These are the activations of a small neural network, seen along a few directions. Each row is one input.
In each table, some parts of the input vary, and every possible input appears once, in random order.
Descriptions start from the smaller parts, as in this example, which fits no table here: one of 8 places around a ring, together with either a single point or (one of 2 separate values, together with one of 4 places along a line) or one of 11 places around a ring.
Shared parts are said once, and a part with two or three values counts as separate values.

Other details of the inputs vary at random and push rows far along two fixed directions, the same in every table; ignore that.

A family of inputs:
r1: [-14   5  15  -7  25   3  -2   1 -22  -9  24  20  30   4 -25]
r2: [ -4 -17  12  -2  -1  -6  -2  -3  -7   7 -14  -6  16  13   1]
r3: [-14 -17   6   3  -4  -4   0  -2  -6   4 -17   6  17  11   0]
r4: [ -2 -21  16   0  -1  -6  -8 -10  -6  -2  -9  -8  11  12  -2]
r5: [ -1 -16  11   3  -1  -7  -6  -6 -11   9 -10  -7  14  17  -2]
r6: [ 45  25 -62  -1  13 -19  31 -25  46 -10  10   7 -42 -22  13]
r7: [ -6 -21  12   0  -5  -4  -6  -9  -4  -3 -11  -1  14   9  -4]
r8: [-32  68  37   9 -69  72 -34  93  -9   9  16 -39 -84 -49  33]
r9: [-16  -2  15 -11  28   7  -5  -3 -19 -17  25  15  30  -3 -23]
r10: [ -7 -16  10   0  -2  -4  -1  -3  -6   5 -17  -1  18  11  -1]
r11: [ -3 -16  12  -1   1  -8  -4  -3  -9   5 -15  -8  15  15   1]
r12: [ 48  28 -69   3  16 -21  35 -24  44   0  10  10 -37 -15  11]
r13: [ 51  24 -60  -3  18 -22  29 -27  46  -8  12   1 -43 -21  13]
r14: [ -4  31   5   7 -30  27 -12  34   2   9   7 -16 -39 -19  12]
r15: [-12 -18   4   6  -7  -3  -2  -4  -7   7 -12   7  16  14  -4]
r16: [-13 -22   8   3  -8  -4  -5  -8  -4  -3 -11   5  14   9  -3]
r17: [-15   3  16 -10  29   2  -2   6 -19 -13  19  19  33   0 -20]
r18: [ -3 -17  10   2  -3  -6  -5  -5  -9  10  -9  -4  16  16  -2]
Description of these inputs: one of 3 separate values, together with either a single point or one of 5 places along a line.
Which other rows does r3 become when the choice among 3 separate values takes its other values? List them by row number.
> r15, r16

A family of inputs:
r19: [ 14  -8   8 -10  17  -7 -12  -5 -13 -11  -5 -39   8  12  13]
r20: [-24  -9 -22  10 -11  14   2 -17   1  -5  -8  10   5   5 -10]
r21: [ -9   2   9  -3   9  -4  -5  -9 -13 -18   4  12  -4  -6 -23]
r22: [  9  -1   8   3   0 -11  -4  -7  -4  15  19  -1  10  14  -5]
r23: [ -6 -29  -1  -6 -14   8   0 -22  14   7 -28 -18   1  -2  13]
r24: [  36   52  -80   33  -26  -30   39   14   75    7  -26    4 -118  -21
   57]
r25: [ 16 -14  19  -4  -2  -9 -11 -16  12 -10 -14 -17   2  -4   7]
r26: [  0  -8   7  -1  21  -5  -6  -2 -13   2  29 -14   4  14   2]
r27: [  1  15   2  11   9  -1 -11  -1 -10   7   5   7   9   6 -17]
r28: [-20  59  10  -6   9  39 -10  66  -4   2  34 -19 -48 -39  22]
r29: [-16   1 -13   3   4  14  22   4  -8  16 -12  17  28   0  10]
r30: [ -5 -15 -14   6 -16   5   6 -15 -11  27   4   1   9   9   9]
r31: [  2 -19  -8 -10 -10   7  -1 -12  -1  27 -29 -24   4   4  12]
r32: [  3 -11  13   1  -9 -10 -10 -13   2  -6  18   6   3   2  -2]
r33: [  0 -16  23  -5  10 -17   5 -14 -17  11  15  -3  20  25 -17]
r34: [ -8  67  11   5 -15  38 -14  48 -10   4  27 -17 -64 -32  -5]
r35: [ 75  19 -63 -12  36 -44  31 -47  49   0  -3 -10 -18  -4  10]
r36: [14 -4  8  3 -7 -4  2 -2 -5 15 15  7  5 19 -7]
r37: [  8 -14  11   0 -16  -2  -3  -8   3  -7  14  15  -2   9  -6]
r38: [-38 -41  99  -2 -45  34 -48  31 -34   1 -30 -26  24  16  -4]
r39: [-12  56  10  -8 -31  40  -3  59   9 -14  18  10 -45 -39  15]
r40: [ 10  26  16   0 -13  27 -22  29   5 -28  12 -46 -55 -38  33]
r41: [  5 -12  -8   8 -13  -3  -1  -1  -5  21  10  -2  12   8  -3]
r42: [ 18  49  17 -10 -23  24  -9  35   2   1   8 -48 -59 -26  19]
r43: [-17  -5  -9  -5  -2   1  10   8   7 -11  -7  19  28  -4  -4]
r44: [-20  -8   6 -15  35  -6  -1   7  -8 -19   9  11  15 -14   2]
r45: [-15   4  13 -19  15  -8  13   4  -7 -18   3  20  15 -11  -7]
r46: [-14 -24 -11   3 -22   7   4 -21   5   6   5   5   2   7   7]
r47: [-13  -5 -14  11 -10   5  -9  -3   3 -11  -4   8   9   0 -20]
r48: [-5 19  5 -4 15 -2  7 13 -5  7  3 16 24  0  0]
r49: [ -3 -46 -12   0  35 -31  26 -31  -9   8 -27  34  91  35 -20]
r50: [  6  10  -1  10   3   5  -4   2 -11   5   0  16   8  14 -21]
r51: [ 15  34  24  -4 -24  23  -8  23  12 -17   6 -37 -61 -40  20]
r52: [ -1   1   0   4  -5   3  -7  -5  -3 -16  -1  22   2   6 -21]
r53: [ 50  -1 -77   2  15 -35  37 -46  54  -8  21  18 -20 -11   1]
r54: [-43 -35  74  -3 -46  33 -49  41 -43  26 -33 -44  32  17  -3]
r55: [ 0 15  3 -6  9  4 13 17 -5  5 -1 24 22  7 -4]
r56: [-13  55   8   9   3  42 -28  52 -10   2  34 -24 -61 -31   6]
r57: [ -9 -60  -3  -3  60 -38  -7 -54 -19 -21  -7  25  59  30 -30]
r58: [-54 -35  95  -2 -38  23 -40  25 -54  -3   8 -13  23  14 -14]
r59: [ -6 -35   7 -18  53 -43  30 -36 -18   1 -14  31  79  37 -27]
r60: [-13   6   7 -12   8  -6   3   5   2 -14   2  22  21  -8  -1]
r61: [ -2   2 -12  19  -1   8  -4   4  -8  11  -5   6  14   4 -18]
r62: [ 47  -3 -58  -4  48 -36  28 -46  36 -24  37  11 -25 -12   8]
r63: [  7 -28   7  -2 -11   0  -6  -9  17   0 -23 -19   3  -6   2]
r64: [-28  -8 -14  -5  -4  10  20  -3   6  -5 -12  19  25  -1   5]
r65: [-13  -1 -17  20  -4  17   5  -9 -13  16 -10   7  11   6  -7]
r66: [ 48  27 -73   2  36 -36  25 -45  43 -21  16  29 -24 -18 -11]
r67: [ 26  -6  10 -11  -4  -3  -3  -2   5  11 -17 -18   1  14   0]
r68: [ -4 -15 -18  26 -30 -39   8  15  -1  30 -58   6 -23  33  33]
What do these inputs look like to the network?
> one of 2 separate values, together with either a single point or (one of 4 places along a line, together with one of 6 places along a line)
The inputs of r34 and r21 match in every part but the choice among 2 separate values. If r41 is changed in the same way as r34 into r21, which row does it become?
> r53
The inputs of r65 and r20 match in every part but the choice among 2 separate values. If r61 is changed in the same way as r65 into r20, which row does it become?
> r47
Which other rows does r60 become when the choice among 2 separate values takes its other values? List them by row number.
> r48
A walk changes only the place on the line of 6. It starts at r62 and steps to r58. List the rest of the walk in order.
> r32, r37, r53, r46
Which other rows does r28 become when the choice among 2 separate values takes its other values? List them by row number.
> r44

A family of inputs:
r69: [  8  31 -18   3   3  -1  12  18   8   7   2   5 -17  -8  10]
r70: [-75   1 114  -5 -41  58 -62  76 -67  -1   5 -29  12  -4  -5]
r71: [-12 -42  -5  -1   9 -19   7 -29   0  -3 -25  15  43  19  -7]
r72: [ 14 -58  17  -2   5 -34  -4 -41  -6   8 -39 -13  42  41  -6]
r73: [  5  13 -19   2 -16   7   8   0  19  -4   2   7 -22 -16   8]
r74: [ 13  20  -6  -2  13   5  -5   1   5 -14  31  -1 -20 -17  -6]
r75: [ 10  23  -8  -9  19   8   3   2   7 -12  21  -6 -15 -21   0]
r76: [-14 -48   2   7   4 -22   2 -36 -10  -5 -19  20  43  31 -17]
r77: [  6  25 -22   9  -3   4   5   9   6  11  13   6 -25  -6   1]
r78: [  9  26 -19   4  -5   6  12  11   8  12  10   6 -15  -9   2]
r79: [  2  15 -16   2  -9   3   9  11  20  -7  -5   6 -26 -16  13]
r80: [ 14  23  -4 -10  11   8   1   3   7 -13  30  -2 -15 -19  -6]
r81: [ 12 -54   8   0   6 -32  -1 -38  -3   9 -29 -16  30  35   5]
r82: [  6  26 -24   3   3   8  11  13   6  10   3   1 -15  -9   7]
What do these inputs look like to the network?
> either one of 2 separate values or (one of 3 separate values, together with one of 4 places along a line)
